A small network was trained on invented records. Each row is its activation on one of them, seen along a few directions.
Here are examples, each followed by its value of one field, RESUZ.
Records without RESUZ are marked absent.
The largest differences between rows may come from other fields.
In the rows, zero is written as 500.
Random noise pushes rows far along 22 fixed directions. That doesn't count. These rows show it; they differ only by the noise:
[420 560 823 565 620 515 366 575 443 511 670 690 723 571 528 788 610 328
 519 552 417 298 567 574 511 595 486 655 438 635 572 731 682 350 745 659
 317 566]
[492 464 560 306 529 507 371 541 645 280 531 249 683 542 791 676 595 455
 617 461 735 619 430 430 481 377 416 442 445 513 534 592 284 574 302 387
 665 513]
[495 496 766 462 532 210 137 404 714 403 347 808 481 533 526 403 432 379
 547 666 329 370 551 412 814 420 626 331 482 482 649 484 445 680 517 530
 302 598]
[415 753 671 410 436 280 475 139 429 534 560 697 540 416 509 686 509 543
 250 521 317 480 293 104 365 345 385 637 519 687 532 467 588 685 652 546
 346 513]
[363 615 496  80 595 703 518 597 335 752 390 626 145 535 467 425 381 543
 350 548 300 388 357 418 510 665 581 420 648 508 325 336 614 563 207 582
 872 431]
[614 355 347 552 341 431 516 471 574 357 482 585 623 394 532 419 535 516
 565 470 410 579 647 558 558 487 503 474 702 520 456 598 558 480 535 500
 328 436]
[559 534 590 629 634 425 604 735 547 511 448 366 646 718 657 432 425 222
 520 610 333 370 332 552 572 491 514 552 396 653 657 380 418 338 409 592
 667 645]
[564 540 485 373 293 362 488 288 523 557  66 529 169 663 307 216 574 520
 782 219 681 608 441 438 563 618 621 616 456 667 664 468 566 436 465 269
 596 512]
[573 629 546 691 508 570 605 653 353 263 485 564 541 350 623 574 459 652
 378 428 413 495 362 549 472 348 382 509 491 361 583 519 409 707 395 477
 591 549]
[614 391 419 387 478 750 706 436 334 449 583 477 651 374 428 555 544 660
 433 559 401 321 584 538 406 392 533 537 439 324 443 332 571 683 416 476
 644 645]
[583 648 648 367 368 628 577 698 452 218 245 721 540 429 562 602 705 530
 649 139 385 376 420 588 463 587 373 821 591 667 547 518 636 508 383 477
 609 735]
[623 539 429 577 505 458 409 413 707 716 542 443 540 683 545 347 413 179
 535 660 371 369 467 309 835 497 416 679 565 644 699 427 564 461 568 793
 419 436]
[675 603 582 480 679 485 453 556 478 613 534 409 542 604 451 601 487 499
 297 844 381 229 335 626 490 677 372 420 388 404 662 502 455 482 363 725
 542 616]
[452 465 577 548 481 599 480 506 556 582 358 619 245 437 309 567 535 280
 460 533 362 364 503 576 457 705 398 554 266 455 406 521 313 462 706 619
 401 793]
[692 637 585 684 650 678 494 633 555 397 568 432 484 275 357 758 704 573
 453 588 439 397 498 467 461 451 405 258 694 380 563 542 499 426 643 600
 431 416]
[627 699 544 336 636 316 338 232 585 512 429 207 741 454 753 609 791 446
 855 797 468 527 479 341 355 510 555 820 535 664 473 371 479 292 770 501
 459 633]
[574 565 697 486 331 458 393 663 465 104 335 853 377 247 633 555 612 451
 654 664 411 541 497 540 588 657 371 283 578 580 508 729 322 405 471 591
 386 582]
[535 438 583 494 465 496 340 378 491 409 511 561 588 504 595 564 460 340
 578 620 382 525 530 445 538 412 527 601 397 388 507 520 325 610 604 567
 367 607]
[426 502 562 381 538 285 667 462 154 454 447 858 345 366 644 415 336 938
 265 571 423 483 371 785 235 726 579 468 524 763 447 626 659 605 372 222
 591 520]
[241 542 739 418 279 430 436 433 640 518 642 550 468 606 541 421 478 298
 588 505 643 551 601 181 564 359 508 404 422 800 325 374 440 403 515 299
 517 378]
[462 793 588 346 516 428 332 540 469 487 429 593 602 508 487 644 605 556
 507 467 512 423 480 547 601 580 479 513 478 325 613 631 580 517 537 751
 415 584]
[581 361 383 432 581 426 608 490 474 544 564 364 486 577 648 319 399 481
 526 546 559 614 523 583 610 428 513 514 568 383 614 414 542 575 397 531
 689 387]
[375 311 532 220 596 589 727 521 444 425 515 449 404 392 616 750 698 158
 368 438 415 624 290  94 564 378 204 352 615 468 546 650 581 549 283 797
 931 435]
[562 691 550 595 647 390 357 609 511 432 589 596 412 357 511 501 444 774
 297 744 385 426 378 485 546 531 494 234 627 472 533 590 474 579 447 500
 422 391]

[384 488 549 702 527 459 164 697 686 366 446 657 443 494 561 342 494 530
 521 463 314 401 458 364 804 483 496 610 490 528 405 708 505 656 351 361
 481 513] => befuf
[752 647 301 909 442 660 540 555 566 618 232 414 417 582 415  86 201 628
 629 564 443 319 512 637 658 400 790 461 484 528 607  77 327 573 463 269
 497 526] => verev
[792 183 247 299 535 443 737 421 603 492 473 395 770 501 523 643 552 549
 252 411 195 422 424 711 123 623 424 619 832 740 436 454 664 456 364 479
 443 588] => tevo
[281 489 477 376 634 313 392 588 374 350 403 486 707 444 543 624 767 518
 710 483 446 698 463 336 517 507 812 284 541 428 444 928 653 248 554 516
 570 490] => absent
[612 399 582 516 549 539 204 526 480 363 340 497 643 760 685 345 343 458
 750 607 486 388 341 560 714 493 710 664 178 454 712 615 279 698 234 314
 643 734] => vov
[759 340 484 701 433 216 541 450 455 264 367 406 413 504 499 244 648 503
 772 507 351 788 425 541 330 544 451 841 545 458 455 472 443 347 552 263
 477 564] => nel
[551 654 672 891 513 455 363 443 339 470 674 406 596 488 390 656 548 623
 339 790 591 449 493 528 454 432 303 395 246 108 566 653 378 563 526 561
 360 438] => tevo
[707 549 371 566 732 522 521 676 433 461 592 384 369 470 430 400 632 691
 555 606 553 445 360 605 645 704 394 709 423 337 748 676 617 476 513 691
 596 582] => zas
[455 549 609 732 500 499 280 638 596 499 471 529 338 536 497 282 474 584
 547 658 486 362 515 420 713 528 498 475 446 573 421 526 483 524 319 283
 576 398] => viseb
[661 270 604 730 435 255 470 290 416 384 579 397 647 566 454 508 645 636
 403 628 418 590 463 417 239 426 326 588 626 518 411 606 649 474 280 179
 476 271] => getor
[770 500 666 507 564 648 596 270 299 612 524 358 480 704 449 546 355 586
 510 578 614 460 338 458 307 338 666 438 501 600 762 285 481 569 397 230
 683 327] => vov
[392 240 430 570 540 480 548 430 600 566 422 525 234 502 458 495 432 399
 470 166 664 721 534 517 505 465 504 429 600 599 553 648 528 558 609 358
 509 320] => matif
[568 636 463 333 317 580 615 329 458 454 341 640 632 357 690 674 422 542
 541 557 734 413 554 658 437 572 493 325 467 787 667 472 368 521 566 588
 371 613] => matif
[455 680 352 679 742 354 709 615 337 596 366 279 526 531 586 315 467 398
 629 572 263 637 291 347 512 361 786 573 461 463 568 299 477 307 683 599
 698 580] => dile
[564 329 396 706 504 560 355 428 538 536 378 554 273 495 480 326 313 513
 523 669 581 453 445 593 667 638 530 417 236 484 609 716 247 665 477 381
 471 592] => nel
[416 423 466 265 556 372 492 462 538 497 560 272 467 561 404 413 683 534
 695 469 681 669 588 464 444 502 612 550 371 340 415 419 503 378 587 431
 585 581] => sivan
[584 256 415 329 656 603 379 448 426 534 625 585 334 562 708 415 448 401
 743 583 701 591 543 522 832 670 529 688 544 589 805 839 643 528 570 697
 571 348] => getor
[428 682 212 622 314 615 823 626 426 656 303 305 656 576 546 399 500 271
 563 446 410 459 399 399 532 532 521 556 423 700 458 431 486 205 473 682
 675 589] => befuf
[584 403 512 400 355 740 621 637 513 412 590 355 459 635 345 471 598 371
 655 294 753 573 574 473 616 451 394 467 440 319 589 458 480 437 358 561
 673 443] => tet
[374 417 662 312 573 255 740 457 346 356 769 612 481 427 486 304 498 723
 535 593 599 556 576 448 445 361 714 444 285 576 525 293 610 530 641 271
 619 630] => dile
[504 601 444 454 494 481 670 659 439 320 268 383 630 524 668 575 474 455
 572 370 569 554 309 566 434 448 620 373 329 596 679 536 270 436 425 481
 662 712] => viseb
[497 754 606 610 548 262 564 752 541 388 821 497 284 496 339 180 676 665
 550 521 480 551 384 266 649 552 332 789 510 542 509 422 724 324 605 516
 538 468] => verev
[319 703 569 438 543 553 452 620 509 638 505 715 405 585 399 384 452 637
 436 353 453 226 420 432 633 624 583 723 411 783 494 474 742 531 491 434
 543 607] => sivan
[413 560 458 562 369 401 644 581 649 381 417 670 578 432 555 582 482 479
 426 172 745 502 493 652 622 548 360 366 430 692 732 745 502 522 603 601
 369 613] => fimi
[461 708 687 295 472 504 620 553 376 550 511 568 590 680 597 670 427 403
 369 282 543 501 355 560 407 475 365 590 576 539 630 406 595 509 367 662
 626 462] => fimi
[467 455 616 328 510 537 467 641 429 493 549 657 548 730 418 636 359 243
 379 321 265 521 413 505 505 475 638 472 523 423 602 571 482 467 496 740
 413 533] => absent

Here are new rows. What is RESUZ for each?
[729 577 505 494 619 406 588 639 556 411 563 655 282 465 441 322 540 620
 615 385 615 484 466 603 749 628 496 577 638 643 915 556 723 436 692 646
 439 478] => tevo
[332 561 818 463 378 262 458 336 425 578 156 624 526 659 618 452 493 306
 590 381 542 479 598 647 500 416 451 632 337 349 504 298 541 610 381 422
 649 617] => tevo
[497 500 422 376 610 510 316 551 542 713 632 369 359 684 517 510 409 422
 452 664 462 558 388 549 410 801 506 576 537 617 391 662 409 300 526 580
 434 393] => befuf
[520 555 397 408 260 277 719 220 336 608 358 425 643 577 339 429 545 644
 318 538 407 489 407 442 215 517 456 520 440 494 391 363 616 470 284 396
 559 557] => absent
[423 443 558 443 603 562 396 611 586 526 476 428 660 517 715 526 522 481
 555 662 485 290 590 752 443 645 433 693 345 493 275 411 429 533 366 404
 621 749] => verev
[242 527 510 525 329 478 564 656 391 422 500 611 174 406 467 341 565 389
 620 266 404 913 543 234 476 417 482 512 784 466 136 466 553 311 532 439
 590 207] => sivan
[356 584 281 552 486 343 689 513 471 489 417 368 564 358 454 594 682 615
 484 360 742 671 478 493 434 559 484 269 486 545 544 784 585 295 626 550
 500 449] => matif
[536 620 715 265 609 534 459 329 284 494 507 396 735 624 420 737 679 743
 558 413 523 404 383 425 186 412 672 708 403 485 515 419 685 558 431 245
 651 603] => nel
[425 310 671 376 455 740 495 601 521 283 591 840 455 336 270 659 587 454
 546 292 333 439 667 389 472 396 691 360 612 529 342 483 566 545 672 419
 357 592] => verev
[561 752 546 397 441 669 305 519 631 443 536 416 588 462 432 572 656 475
 603 651 519 322 519 216 719 412 410 483 437 345 536 394 418 553 448 713
 492 581] => getor
[518 569 482 584 547 625 621 523 400 589 509 326 233 450 527 293 576 690
 619 435 608 591 438 405 448 466 427 708 602 520 378 342 634 513 381 190
 871 310] => vov
[534 552 394 885 237 528 400 457 533 440 328 624 528 384 356 429 467 569
 467 560 278 469 509 412 430 514 561 377 577 608 274 606 381 426 505 300
 228 452] => absent
[412 490 795 836 371 562 506 536 374 503 564 505 433 557 429 523 557 183
 673 509 551 625 686 495 491 378 420 518 410 298 387 462 425 319 678 477
 486 357] => befuf
[361 499 635 454 641 344 353 462 425 582 507 526 386 652 623 492 386 552
 360 541 562 537 297 431 528 524 495 443 429 557 577 679 532 619 281 385
 686 375] => tevo
